Each row below holds a small network's activations on one input, seen along a few directions.
In each table, some parts of the input vary, and every possible input appears once, in random order.
Descriptions start from the smaller parts, as in this example, which fits no table here: one of 2 separate values, together with either a single point or one of 11 places around a ring or (one of 5 places around a ring, together with one of 6 places along a line).
Shared parts are said once, and a part with two or three values counts as separate values.

Rows:
R1: [ 21.2 -25.1  -4.1  43.7  -5.9  16.1   3.5  16.5 -31.5 -13.6  15.2   2.1
  41.6  33.7]
R2: [-14.2   4.2 -16.4 -12.3  40.6  33.8 -27.4 -45.6  43.2 -32.6 -46.0 -27.3
 -76.6 -15.8]
R3: [  5.6 -23.8   7.2   3.1  11.7  -3.5  -5.6  11.7 -27.2  17.5  -5.7  36.6
  70.0  12.7]
R4: [ 16.9 -15.3   6.6  30.1   0.8   4.4 -15.7   8.5 -19.2  15.8  -1.7  18.0
  54.3  42.3]
R5: [  9.5  -8.5  25.9  32.8 -18.8 -11.9  22.0  20.8 -64.0 -10.0 -10.2  18.8
  28.9  -8.1]
R6: [ -7.2  26.5  -2.3 -21.0 -28.7  -7.0   1.7  -0.5  35.9  -3.8  12.2 -42.0
 -38.2 -29.3]
R7: [-11.8 -23.8  29.8  12.7  -1.1  -9.7  19.7  22.1 -39.8   9.1   5.6  50.6
  48.7   1.7]
R8: [-16.4  16.2   3.1 -42.8   0.6 -33.0  24.2  -2.1  38.9  26.6  13.8   2.6
 -37.0 -32.5]
R9: [ 14.3  -2.0  28.5  36.7 -26.9  24.4  11.1  10.7 -47.8  -8.2   1.9   0.2
  46.8   5.0]
R10: [-10.4  20.3 -27.6 -24.6   2.6 -17.6 -18.7  -2.7  48.2  27.0  15.3 -28.0
 -32.5   8.6]
R11: [  3.8  33.9  -0.3 -32.9 -21.4 -30.0  22.9  -2.1  16.5  -1.8   8.1 -12.7
 -52.1 -28.3]
R12: [-15.4  27.0 -28.6 -47.5  19.6 -24.7   1.4  -5.8  43.7  27.3  17.7  -5.4
 -16.8 -13.4]
R13: [ -1.3 -41.1   5.9  46.9  31.3  67.9 -34.0 -29.9 -34.5 -44.6 -57.9  29.9
   1.5  17.0]
R14: [  5.3  11.6 -27.8 -25.0  -4.4  -9.1  -5.0  -1.5  37.6  -8.7  31.7 -43.5
 -38.4   6.4]
What is each input in this table made of?
> one of 2 separate values, together with either a single point or one of 6 places around a ring
Change only the choice among 2 separate values in R6. List by row number the other rows that result.
> R9

Rows:
R15: [  8.8  15.3 -28.5 -25.2  19.2   9.0 -22.0 -26.7  72.6  -2.7   2.6 -60.9
 -92.3   2.3]
R16: [ -3.6 -52.3  17.7  26.0  35.0  32.7 -14.2 -12.1 -33.5  -7.2 -28.1  47.2
  49.4  24.0]
R17: [ -0.7  21.1  60.3  -6.5 -47.5 -42.9  35.4  51.3 -15.0  19.7  28.3  18.3
  18.1 -25.6]
R18: [ -6.6 -42.6  20.2  34.7  21.9  56.8 -14.2  -0.7 -35.0 -17.5  -8.3  26.6
  45.1  -0.4]
R19: [ 15.1 -22.7   4.8  44.2  25.5   5.3 -19.3   7.5 -31.7  -6.4 -36.8  60.6
  53.6  33.4]
R20: [-20.9  45.1 -23.6 -46.5   2.1   0.2 -23.2 -15.1  81.0  19.9  12.1 -51.4
 -56.6  -7.9]
R21: [-41.5  56.7 -15.4 -63.3   6.0 -14.8  -6.4 -17.8  49.1  28.3   7.0 -29.4
 -38.7 -29.1]
R22: [ 19.0 -16.2   3.2  57.6 -14.9   1.7 -10.8   4.8 -49.0  -9.2 -15.4  46.9
  31.1  34.4]
R23: [ -9.2   6.8 -31.3 -29.4  23.4 -14.1  16.7 -22.1  35.2 -20.4  -2.8 -33.5
 -90.2 -19.4]
R24: [-12.4  24.3 -22.8 -57.8   0.9 -32.1  24.3 -13.2  29.8 -10.5   3.5 -17.3
 -64.4 -43.1]
R25: [  6.5 -33.1  15.0  45.8 -24.7  38.7   2.5  -2.7 -47.9 -27.7 -10.5 -10.2
  38.0  -0.8]
R26: [ 20.0  -3.8 -10.6 -26.7 -20.7 -66.0  30.4  45.3   2.3  63.3  53.6  -1.5
  69.2  11.0]
R27: [ 25.5   1.4  11.0  47.1 -26.3  25.5   0.7   1.4 -57.8 -29.6  -5.0   4.6
  37.6  21.0]
What is each input in this table made of?
> either one of 2 separate values or one of 5 places around a ring or one of 6 places around a ring
List by row number the other inputs of the same sort as R23.
> R15, R20, R21, R24

Rows:
R28: [-27.5  41.2  -0.1 -29.3 -14.1 -25.6  12.1  -1.5  11.9   3.3 -15.3  19.9
 -18.7 -23.6]
R29: [ 13.7  -5.3 -51.4   3.7  28.1  -4.0 -16.9 -32.1  13.8  -1.0 -19.4  -1.7
 -50.4  19.3]
R30: [-11.0  19.9  -1.9 -39.1   7.8 -42.2   4.9  15.5  46.8  43.4   2.3  17.1
   0.7   5.6]
R31: [-23.7   2.1 -17.5 -21.6  40.2  44.8 -45.6 -32.8  36.8   3.4 -10.9 -11.9
 -18.9 -10.9]
R32: [ 26.4  11.8 -27.9 -20.9   9.4 -53.3  12.6  12.7  20.8  41.3  30.1   0.3
 -19.0  17.4]
R33: [-19.4  21.9  25.1 -10.1   0.1 -16.8   0.7   4.7  23.9 -15.8 -23.5  15.1
 -51.8 -15.7]
R34: [ 13.2  11.1  -5.3   7.6  -8.0 -27.3  11.5   1.5   4.8 -15.6   0.8   1.0
 -64.6  -4.4]
R35: [ 25.6 -11.9   1.9   4.4 -17.9   3.9  23.6   4.1   4.4 -26.7   2.9 -27.7
 -48.1 -17.7]
R36: [-23.8   5.3  29.1 -17.5  -3.7  27.8 -13.3  -4.9  24.1  -1.0  -3.8 -10.7
 -35.1 -44.0]
R37: [  9.2  35.6 -23.9 -14.7 -15.2 -43.8  20.0  -5.2 -10.3  -0.6  12.4  -2.1
 -34.3  -8.7]
R38: [-14.0  15.9   1.0 -41.2  15.9   1.0 -10.1  10.2  44.0  49.7  30.0 -11.3
  16.0 -21.4]
R39: [ 15.2   5.3  24.2  53.2 -49.4  14.7  -3.8  17.8 -69.3 -11.6  -5.9  26.6
  84.6  21.2]
R40: [ -8.2  12.9  -1.8 -30.7  -4.6 -15.9   9.6  12.1  35.2  32.6  37.0 -52.8
   5.4   8.7]
R41: [ -5.0 -58.4  -3.8  31.7  45.7  28.6 -13.7 -18.3 -39.0 -24.2 -35.7  49.1
  38.1  21.5]
R42: [-32.3  34.7   7.4 -35.2 -11.9  10.2  -9.0  -8.2   9.6  13.1   7.2 -15.0
  -1.9 -51.5]
R43: [ 31.6 -18.2  27.8  44.0 -19.9  -1.1 -11.6  32.0 -30.5  28.8  14.0  23.0
  94.4  48.9]
R44: [-13.5   0.8 -25.0  -4.0  21.6  42.9 -11.5 -33.7  26.3 -10.0  -1.1 -49.1
 -28.7  15.6]
R45: [ 21.0 -22.9 -40.5  -1.9  17.9  19.6  -9.8 -30.0  17.9 -20.5 -11.3 -27.1
 -35.4  14.8]
R46: [ 25.8  -5.5 -26.6 -21.7  -9.0 -33.2  15.2  20.2  29.7  22.9  32.1 -22.3
   4.0   3.4]
R47: [ -2.7 -52.6  45.8  29.1  11.2   5.3  17.8  13.6 -55.0 -30.2 -16.2  51.2
  22.1  -2.6]
R48: [ 25.0 -28.7  10.1  68.2   7.9  46.4 -38.2 -12.7 -38.9 -16.5 -20.0  19.3
  61.1  56.3]
R49: [-17.5  10.2  19.9   0.1 -21.2  15.3   6.3   4.9  17.5 -22.7   8.3 -52.9
 -41.2 -16.0]
R50: [-14.1 -26.3  17.3  12.0  -5.5  -7.8  24.2  10.4 -69.8 -16.2 -12.1  53.6
  59.3 -18.1]
R51: [-18.5  35.1  -3.3 -21.0 -24.7   5.5  19.9  -2.3   1.1  -3.3  20.3 -54.5
 -13.2 -20.6]
R52: [ 22.2 -22.8  48.5  78.7 -35.1  30.2 -15.4  22.0 -53.2 -25.6  -9.5  27.4
  48.5  22.9]
R53: [  5.9 -46.4  20.2  -3.4  21.1 -25.8  18.6  24.8 -30.5  26.6   8.5  47.3
  73.4  16.3]
R54: [ 14.2  18.9 -24.1  -9.7 -30.7 -13.0  26.3   2.6  -8.4 -14.1  10.6 -30.1
 -12.9 -30.3]
R55: [-17.9  16.5 -25.4 -10.9  44.1  13.9 -24.5 -27.4  36.2  -9.4 -31.6  18.3
 -33.6  13.3]
Changing only one part turns R28 into R30. The same change can be made to R54. Which row results?
> R46
What is each input in this table made of?
> one of 4 places along a line, together with either one of 2 separate values or one of 5 places around a ring
Change only the place on the line of 4 in R34. List by row number the other rows that result.
> R29, R32, R37
Change only the choice among 2 separate values in R41. List by row number the other rows that result.
> R48
